Each row below holds a small network's activations on one input, seen along a few directions.
In each table, some parts of the input vary, and every possible input appears once, in random order.
A made-up example of a description, with smaller parts first: one of 6 places along a line, together with either a single point or one of 11 places along a line or (one of 2 separate values, together with one of 8 places around a ring).
Shared parts are said once, and a part with two or three values counts as separate values.
(in the rows, 128 means zero)

A family of inputs:
r1: [185  65 233  98 211  35 194 123  89 113 136 174 165  79  46 137]
r2: [119 110 237  69 121  49 220 146  83 115  71 175 131  24  90 130]
r3: [ 99 137 136 153 124 155 125 137 161 105 119 131  96 137 108 113]
r4: [152 163 103 130 150 145 105 100 113 123 131 113 138 105 116 131]
r5: [123 110 106 125 121 119 125 100 140 175 135 114 148 149 163 136]
r6: [157 126 111 114 124 117 115 101 149 140 140 130 159 150 180 140]
r7: [117 159 120 139 142 146 124 152 147 105 104 119 106 132 106 122]
r8: [128 148 122 132 122 139 116 162  94  91 110 124 128 152 136 128]
r9: [102 129 137 142 105 146 129 140 156 141 131 125  91 150 110 119]
r10: [137 126 126 118 112 131 117 162 105  99 123 120 120 154 163 121]
r11: [145 141 112 129 120 114  98 105 112 128 138 133 158 145 162 128]
r12: [138 168 110 131 136 124 108 108  94 127 144 113 159 127 135 128]
r13: [110  96  98 131 111 139 125  95 152 160 143 125 145 141 128 147]
r14: [118 163 114 131 146 138 125 152 108  98  97 117 107 137 115 122]
r15: [114 113  97 163 105 131 132  96 154 156 156 123 121 123 108 135]
r16: [140 152 100 153 149 145 107 118 144 134 143 116 132  88 110 137]
r17: [136 120 128 106 120 134 126 160 126 122 132 131 107 157 183 127]
r18: [104 108 134 113 107 155 131 139 142 148 131 119  99 154 135 104]
r19: [121 122 103 172 124 153 120 107 161 128 152 131 135  97 106 131]
r20: [114 106 134 110 111 146 117 159 129 155 125 128 116 159 160 123]
Question: The inputs of r16 and r7 match in every part but one. If r12 is changed in the same way as r16 into r7, which row does it become?
Answer: r8
Question: What do these inputs look like to the network?
Answer: one of 2 separate values, together with either a single point or one of 9 places around a ring

A family of inputs:
r21: [ 89 149 164 107  78 157 130 178 133 108 108 130  55 187 162  93]
r22: [128 139 153  99 124 101 154 125 110 108 105 154 140  79 107 147]
r23: [125 114 161 123 162 119 171 123 111 108 127 149 129 102  67 129]
r24: [125 141 155 131 164 112 153 122 131 122 107 127 144 128  74 139]
r25: [137  81 195 130 120  76 182 134 128 132 139 150 114  83 136 117]
r26: [ 97 140 119 124 120 176 138 222 142  76  86 100  68 157 137 108]
r27: [107 154  98 146 114 166 114 111 154 162 131 110 136 111 147 129]
r28: [148 133 116 143 143 124 108 116 119 103 160 103 141 143 116 117]
r29: [135 105  97 130 113 126 122 114 122 140 130 133 142 173 155 128]
r30: [161 149 119  99 132 116 111 140  98 125 135 135 143 118 137 130]
r31: [127 160 145 103 130 100 143 122 125 123  89 130 157 106 114 147]
r32: [149 106 133 103 140 101 118 152 111 144 146 132 145 147 146 125]
r33: [151 123 150 125 171 134 116 121 124 130 117 128 126 124  91 127]
r34: [164 135 131 127 154 120 114 134 115 124 148 112 135 137  93 127]
r35: [130 136  93 172 145 144  99 111 156 125 154 132 113 132 122 139]
r36: [146 153 105 117 118 122 114 120 100 110 143 113 154 129 157 125]
r37: [120 152  93 150 132 148 112 110 125 138 137 127 125 126 164 144]
r38: [ 71 158 131 126  93 150 109 193  98 102  80 119  65 157 146  94]
r39: [133 108 175 144 144 116 181 128 103 118 129 130 125  82  61 134]
r40: [121 136  89 168 119 149 102 106 174 131 153 104 119 121 107 131]
r41: [141  93 153 102 154 113 121 131 125 146 116 147 128 136 146 123]
r42: [112 144  93 141 106 154 111  96 139 141 135  97 129 116 147 129]
r43: [121 102 104 132 120 143 115 114 135 155 144 135 127 162 154 152]
r44: [131 101 122 117 127 120 119 135 105 126 152 126 160 161 165 120]
r45: [112 102 107 128  95 167 122 116 162 177 137 127 140 152 139 139]
r46: [142 142 145 105 148 131 112 129 110 130 102 142 140 106 138 135]
r47: [117 112 163 107 150  88 155 129 140 136 114 143 143 133 136 125]
r48: [116 146  93 170 125 164 107 121 189 150 153 124 131 113 108 123]
r49: [146 140  93 169 135 129 107 106 143 111 141 126 128 148 119 120]
r50: [127  96 172 107 137  75 170 127 133 130 128 153 120 107 130 127]
r51: [141 156  86 143 117 130 119 106 115 122 125 126 138 139 160 125]
r52: [145 123 165 111 100  98 159 125 105 113 111 142 132  54  99 141]
r53: [111  92 108 128  95 158 119 107 146 157 143 118 134 156 144 137]
Question: The inputs of r44 and r28 match in every part but one. If r53 is changed in the same way as r44 into r28, which row does it become?
Answer: r40
Question: What do these inputs look like to the network?
Answer: one of 3 separate values, together with either a single point or one of 10 places along a line
Question: List by row number the other rows that have the choice among 3 separate values in common with r30.
Answer: r22, r27, r31, r36, r37, r38, r42, r46, r51, r52
Question: Change only the choice among 3 separate values in r38. List by row number the other rows that result.
Answer: r21, r26

A family of inputs:
r54: [110 141 133 156 120 153 143 128 153  99 135 134  81  96  75 120]
r55: [121  89 125 129 115 118 121 127 132 162 148 117 122 168 162 113]
r56: [144 144  64 129 159 138  91  89 119 139 136 118 179 137 161 133]
r57: [147 146  89 140 129 147 110 102 141 129 158 103 172 127 111 141]
r58: [162 124  84 117 132 130  81  96 107 144 130 135 164 162 197 130]
r59: [147 100 113 133 130 121  99 106 167 182 156 137 139 162 156 130]
r60: [102 135 155 107 108 145 143 187 119 109  91 136 109 155 147 101]
r61: [100 127 148 129 141 150 141 151 143 106  98 124  79 138  90 117]
r62: [135 125  85 128 141 142 105  94 133 158 156 124 179 154 135 136]
r63: [115 100 148 103 114 117 141 168 137 125 133 111  92 169 153 123]
r64: [ 89 122 158 100  92 148 165 157 153 118  95 130  77 123 132 112]
r65: [120 131 125 106 103 119 118 171  87  92 106 124 116 168 200 135]
r66: [144 130  89 167 140 131 119  98 166 141 151 110 145 128  95 149]
r67: [117 119 100 151 120 137 122  82 171 179 161 135 146 117 128 157]
r68: [168  99 221  88 165  39 187 109  78 117 115 171 190  76  88 136]
r69: [133 108  99 143 156 140 115  93 164 164 176 122 148 151 123 148]
r70: [101  93 131 125  89 126 131 110 139 173 147 123 117 132 174 112]
r71: [105 120 154 109 112 135 149 172 147 118  82 124  82 155 120 117]
r72: [128 104 122 134 103 129 108  90 175 192 156 144 135 126 169 135]
r73: [155 167  67 147 153 141  92  93 124 117 129  95 177 105 137 131]
r74: [ 96 156 147 113 112 151 125 168 117 109  88 126  98 139 104 125]
r75: [114 155 131 148 136 156 108 135 115 101 111 116 111 118  88 110]
r76: [113 115 139  97  90 120 133 175 103 111 124 121 115 177 173 126]
r77: [160  63 200  86 156  55 193 129 103 139 118 184 165  27  72 153]
r78: [174  72 215  93 184  45 193 130 101 135 137 171 158  70  70 144]
r79: [132 183 127 147 158 154  93 151  98  94 116 112 106 102 113 109]
r80: [149 187  92 155 150 149 100 119 107 102 131  96 133  92 108 126]
r81: [135 137 105 178 146 145 131 104 147 112 143 108 110 115  71 134]
r82: [136 162 101 166 141 147 118 119 128 115 136 115 139 110  87 116]
r83: [153 107 103 113 115 133  94 102 122 167 151 135 164 173 170 128]
r84: [130 130 104 172 115 149 133  84 174 141 168 118 144  93 109 159]
r85: [ 93 136 146 123 117 154 160 150 148 115 107 138  73 113  94 118]
r86: [173 135 218  88 184  27 181  93  70  95 113 167 187  71 119 132]
r87: [120 138 130 159 143 140 124 138 146 100 120 124  83 125  67 118]
r88: [134 127  98 119 104 107 103 147  97 119 128 146 144 172 206 117]
r89: [117 154 147 105 123 148 129 191  93  99  84 132 104 151 169 120]
r90: [122 142 103 189 121 150 144  91 150 123 133 120 112  83  78 140]
r91: [ 98 106 150  98  89 124 153 153 144 135 131 118  87 135 163 120]
r92: [112 181 143 112 133 150 111 184 100 102  93 126  95 127 130 129]
r93: [119 109 111 115  79 112 111 134 102 143 130 131 143 178 176 121]
Question: What do these inputs look like to the network?
Answer: one of 4 places along a line, together with either a single point or one of 9 places around a ring
Question: The inputs of r55 and r70 match in every part but the place on the line of 4. If r66 is changed in the same way as r55 into r70, which row does it become?
Answer: r84
Question: A walk changes only the place on the ring of 9. It starts at r62 and steps to r83. List the rest of the walk in order.
Answer: r93, r76, r60, r74, r75, r82, r57
Question: Change only the place on the ring of 9 in r79. List by row number the other rows that result.
Answer: r56, r58, r65, r73, r80, r88, r89, r92

A family of inputs:
r94: [130 164 154 127 124 133 170 131 100  84  97 139 116  41  75 137]
r95: [125 121 129 142 142 134 115 155 106  94 147 114 101 188 134  93]
r96: [120 120 204  61 130  88 157 182 126 126  81 156 104 129 148 124]
r97: [ 98 102 184  65  95 131 164 194 115 131  85 131  94 172 138 120]
r98: [ 85  69 149 106  75 136 156 180 144 124 123 111  79 190 169  95]
r99: [149 142 174  88 181  85 127 174  94  83  89 152 140 125 114 133]
r100: [180 101 155 124 182  72 145 111 112 131 158 156 193  92 103 126]
r101: [ 92 129 131 167 105 181 120 150 151 107 123  99  64 149  76 122]
r102: [125 138 157 107 157 122 130 178  82  97 104 138 117 167 104 105]
r103: [157 176   8 144 118 190  35  75 132 152 169  86 178 198 178 131]
r104: [138 177  44 146 134 159  69 105 114 118 131  93 141 189 176 133]
r105: [161 150 149 132 152  72 151 127  82  96 136 140 176  87 123 111]
r106: [143  83 191  90 127  70 139  95 119 167 133 173 146 108 131 142]
r107: [113 142 172 124 149 141 159 150 142  85  72 149  93  86  66 137]
r108: [124 127 178 108  98  69 165 127  99 133 120 152 133  92 155 110]
r109: [152  71 128 150 175  95 172  51 166 175 178 132 170  61  47 164]
r110: [192  64 138 137 191  90 158  61 121 167 168 133 213  98  83 159]
r111: [ 96 185  52 187 109 189  77 103 185 140 133  87 105 145 141 142]
r112: [124 141 184  77 112  85 166 164  77 123  92 146 120  77 153 107]
r113: [160  49 175 118 142  81 157  63 137 197 165 165 155 108 132 156]
r114: [107 155  80 188 116 199  83 148 183 127 148 100  68 126 118 115]
r115: [140  99 148 137 161  93 165  78 155 134 152 152 156  63  62 150]
r116: [106 100  98 126  75 152 106 172 148 146 128 125  83 175 185 116]
r117: [101 122  38 136  65 182  69  92 165 182 153 111 153 201 239 143]
r118: [ 90 125  66 136  71 146 113 139 147 154 124 117 113 182 220 124]
r119: [161 149  81 144 142 148  69 150 129 110 158 109 111 180 159 125]
r120: [ 96 185  12 183 102 237  37  66 190 170 165  70 151 145 156 146]
r121: [122 152 145 163 129 104 183  99 131  99 135 140 132  49  88 115]
r122: [ 93 141 158 134 122 171 149 163 133 105  79 128  74 132  50 128]
r123: [161 162 159  93 159  84 138 156  56  83  96 136 162  84 119 130]
Question: What do these inputs look like to the network?
Answer: one of 3 separate values, together with one of 10 places along a line
Question: The inputs of r111 and r114 match in every part but the place on the line of 10. If r104 is changed in the same way as r111 into r114, which row does it become?
Answer: r119
Question: Change only the choice among 3 separate values in r122. List by row number the other rows that result.
Answer: r97, r102
Question: A walk changes only the place on the line of 10. It starts at r113 and steps to r106. List the rest of the walk in order.
Answer: r108, r112, r96, r97, r98, r116, r118, r117
